data = -126.9   120.3  -132.3   147.3
data[0]: -126.9
data[3]: 147.3

W =
[[ -7 -57  22  -6]
 [-35  66  32  39]
 [-50 -25  54  13]
 [ 27  85  58  24]]
W[0][0] => -7
W[1][3] => 39
W[2][2] => 54
W[:, 2] => [22, 32, 54, 58]
W[2] => [-50, -25, 54, 13]
W[2][1] => -25

B =
[[ 98  97 119 109 121  86 103  69 119 186  53  93 167]
 [118  21 117  43 101  57  24 118  81 111 100  16  85]
 [186  94  55 190 147  71 139  88 101 225  60  68 120]]
B[0][0] -> 98
B[2] -> [186, 94, 55, 190, 147, 71, 139, 88, 101, 225, 60, 68, 120]
B[1][0] -> 118
B[0][2] -> 119
B[1][8] -> 81
B[2][6] -> 139
B[1][5] -> 57
B[2][5] -> 71
B[1][12] -> 85
B[0][11] -> 93
B[1][4] -> 101
B[:, 5] -> [86, 57, 71]
B[0][7] -> 69

M =
[[-15   1 -21  -5   5   6  41  -1 -14   4  34  -5  55   2  24 -39]
 [ 43 -27  33  28 -39  25  -9 -36  15  19  39 -35   4  24  31 -25]
 [ -9   9 -13   3 -43  38  35 -10   8  16  28 -19  18 -13  34 -28]
 [ 16 -39  24  30 -29 -21  -8 -40 -49  46   9 -52  -1  -6  32 -14]
 [-16   2 -29  -3  10  -7  33  -5 -20   0  27  -4  47  -9   9 -30]
 [ 14 -22  12   2 -12   8  -2 -17   2  -1  21 -18  15  20  16 -31]
 [ 60 -60  72   3 -53  45 -43 -36  42  -7  29 -43 -15  72  40 -54]
 [ 28 -22  15  -3   3  -1 -32 -16  23 -29  11  -3  -6  30 -16 -17]]
Indices start at 0.
(0, 0) = -15
(3, 10) = 9
(2, 6) = 35
(7, 11) = -3
(4, 11) = -4
(2, 9) = 16
(0, 2) = -21
(1, 10) = 39
(4, 9) = 0
(6, 10) = 29
(6, 0) = 60
(0, 9) = 4
(1, 2) = 33
(5, 4) = -12
(4, 1) = 2
(2, 10) = 28
(5, 11) = -18
(3, 8) = -49
(4, 2) = -29
(3, 13) = -6
(3, 5) = -21
(7, 10) = 11
(3, 6) = -8
(4, 13) = -9
(3, 0) = 16
(6, 14) = 40
(5, 1) = -22
(4, 0) = -16
(3, 15) = -14
(5, 14) = 16
(6, 11) = -43
(2, 15) = -28
(5, 10) = 21
(1, 3) = 28
(1, 15) = -25

A =
[[-120 -780  371 -497 -289  136  842  -62 -761]
 [ 535 -211  539 -444  310  571  580 -298  651]]
Rows and columns are counted from 0.
(0, 0) => -120
(0, 8) => -761
(0, 7) => -62
(0, 3) => -497
(1, 5) => 571
(1, 8) => 651
(1, 4) => 310

m = [-51, -10, -24, -60, -54, 48, 85, 11, -12, 0]
m[0]	-51
m[1]	-10
m[9]	0
m[2]	-24
m[4]	-54

X =
[[  0   0  35  -5 -15 -47 -23 -14 -35 -22 -23  24  -5]
 [  0 -20 -44 -26  -1   4 -32  55   5  -1   0   1  56]
 [  0  12  20 -39 -27  64   0   0  -8 -36 -34  46  20]
 [-11 -18   0  -4  -1 -42 -26   0  -6  -4  20 -36  32]
 [  0   3   0   6 -13  -8 -19   8  41  12  40 -29  13]]
Rows and columns are counted from 0.
(0, 0) -> 0
(1, 5) -> 4
(1, 10) -> 0
(2, 7) -> 0
(0, 12) -> -5
(2, 2) -> 20
(4, 12) -> 13
(1, 8) -> 5
(0, 6) -> -23
(4, 6) -> -19
(2, 9) -> -36
(4, 5) -> -8
(2, 3) -> -39
(1, 3) -> -26
(2, 10) -> -34
(4, 11) -> -29
(2, 5) -> 64
(3, 6) -> -26
(0, 11) -> 24
(1, 0) -> 0
(0, 8) -> -35
(3, 12) -> 32
(1, 1) -> -20
(1, 7) -> 55
(2, 1) -> 12
(4, 7) -> 8
